These are the activations of a small neural network, seen along a few directions. Each row is one input.
In each table, some parts of the input vary, and every possible input appears once, in random order.
A made-up example of a description, with smaller parts first: line(6) and (point or ring(9) or (values(2) and ring(5))).
Shared parts are said once, and a part with two or three values counts as separate values.

Other details of the inputs vary at random and push rows far along two fixed directions, the same in every table; ignore that.

Rows:
r1: [-35  40 -17   3  -7 -15  34   3  34   8  18]
r2: [-29   2 -31   4  -3 -45  19  23  26 -16 -17]
r3: [-11  -4   3  -5  -5 -14  10  11  62  20 -20]
r4: [-31  15 -32 -25   9 -16  34   2  16  12 -23]
r5: [-18   1  -2  15  19 -14   8   7  55 -16 -32]
r6: [-27 -56  23  24 -15   3 -23 -45 -59 -23   7]
r7: [ 67   7  24  -4  54  10 -49  26  -7  27   7]
r8: [-23  31  -7 -10 -19  -7  14   4  60  -7  14]
r9: [  2 -45  34  11 -31  29 -12 -63 -24 -22  36]
r10: [-19  22  16   5 -16 -27   2  10  63   2 -10]
r11: [ 26  29  -8 -10  40   7 -51  51 -52  15  -1]
r12: [-20  18 -28 -14   0 -38  46   8  18 -13 -12]
r13: [ 16 -43  26   9 -56  24   1 -47 -33 -28  34]
r14: [ 48  31  11   0  34  30 -50  48 -29   8 -20]
r15: [-15 -25  14  20 -13  12  14 -54 -29  -4  35]
r16: [ -6 -38  15  -5 -42  37   1 -40 -11  -3  19]
r17: [ 82  11  15  -6  29   4 -37  41 -15  20   5]
r18: [ 65  28 -18  -9  36  16  -6  33 -43  26  31]
r19: [-29 -58   9  11 -36  17 -19 -37 -64  -7  -7]
r20: [ 52   4  -3 -10  40  41 -39  45 -25  24 -31]
r21: [ -8   4 -12  14  -9 -23  22  20  50 -24 -36]
r22: [-36  -7  19   0 -36   1  12 -40 -50 -20   5]
r23: [-24  16 -33  -7   1  -4  38  -1  34  26   6]
r24: [-30  16 -18 -12  28 -30  31  -6  23  -5  -8]
Each input here is: values(4) and ring(6).
Question: Changing only the ring(6) part turns r20 into r16. The same change can be made to r14. Which row results?
Answer: r8
Question: Start at r5 and move only the ring(6) part, one step at a time. The first step leads to r7. Which rows follow, in order?
Answer: r9, r15, r24, r6
Question: Change only the ring(6) part in r18. List by row number the other rows that result.
Answer: r2, r12, r13, r17, r21

Rows:
r25: [ 10 -46  13  -2 -41  12   8 -35 -34 -21   0]
r26: [ 15  48   4  -2   2  -3 -12  44  25   2 -16]
r27: [-23 -21  11  27   4 -36   5 -13  35 -19  -8]
r28: [ 19  17 -42  -9  24   8  20  29  15  12 -10]
r29: [ 20  -3  -6  13  31  12 -24   7 -56 -13  13]
r30: [ 22  -2   6  -6 -10  25 -44  18 -37  22  12]
r31: [-37  -7  -2 -18  -4  -6  22 -28  25  -9 -11]
r32: [-38  21 -10  12 -19 -14  38  -8  -1 -16 -11]
r33: [ 13  23  -4   7  24 -11 -29  42  36 -12  -5]
r34: [-43  -8 -16 -15 -24 -32  21  -8   7  -1   0]
r35: [ -9 -37  22  13 -19 -12 -13 -35 -43 -41   8]
r36: [ 31  13 -12  -9   3  13  -7  43  45   8 -13]
r37: [ 24 -17   9  -1  14   6 -31   5 -42  35  10]
r38: [-54  -2 -30   0 -17 -14  30  -8  -1   6   5]
r39: [ 39   6  31  10  11   6 -22   5 -43  12  -6]
r40: [ 58  23  17  -8   3  21  -2 -19 -21  13  84]
r41: [ 15 -58  27  20 -32  16   2 -38 -17  -3  -3]
r42: [ 12  45  -7 -20  18 -25   9  34   1  -2 -16]
r43: [-35  -4  10  -1 -20  16   2 -17  49  -4 -11]
r44: [  9  11  -2 -11  48   4  -4  12  37  31 -14]
r45: [-47  -1 -18  -2   3  12  31 -29  18  -1  -7]
Question: What do these inputs look like to the network?
Answer: point or (line(4) and values(5))
Question: Change only the values(5) part in r42. List by row number the other rows that result.
Answer: r25, r31, r34, r35
Question: Start at r32 and move only the line(4) part, one step at a time. The first step leads to r42. Which rows follow, in order?
Answer: r39, r26
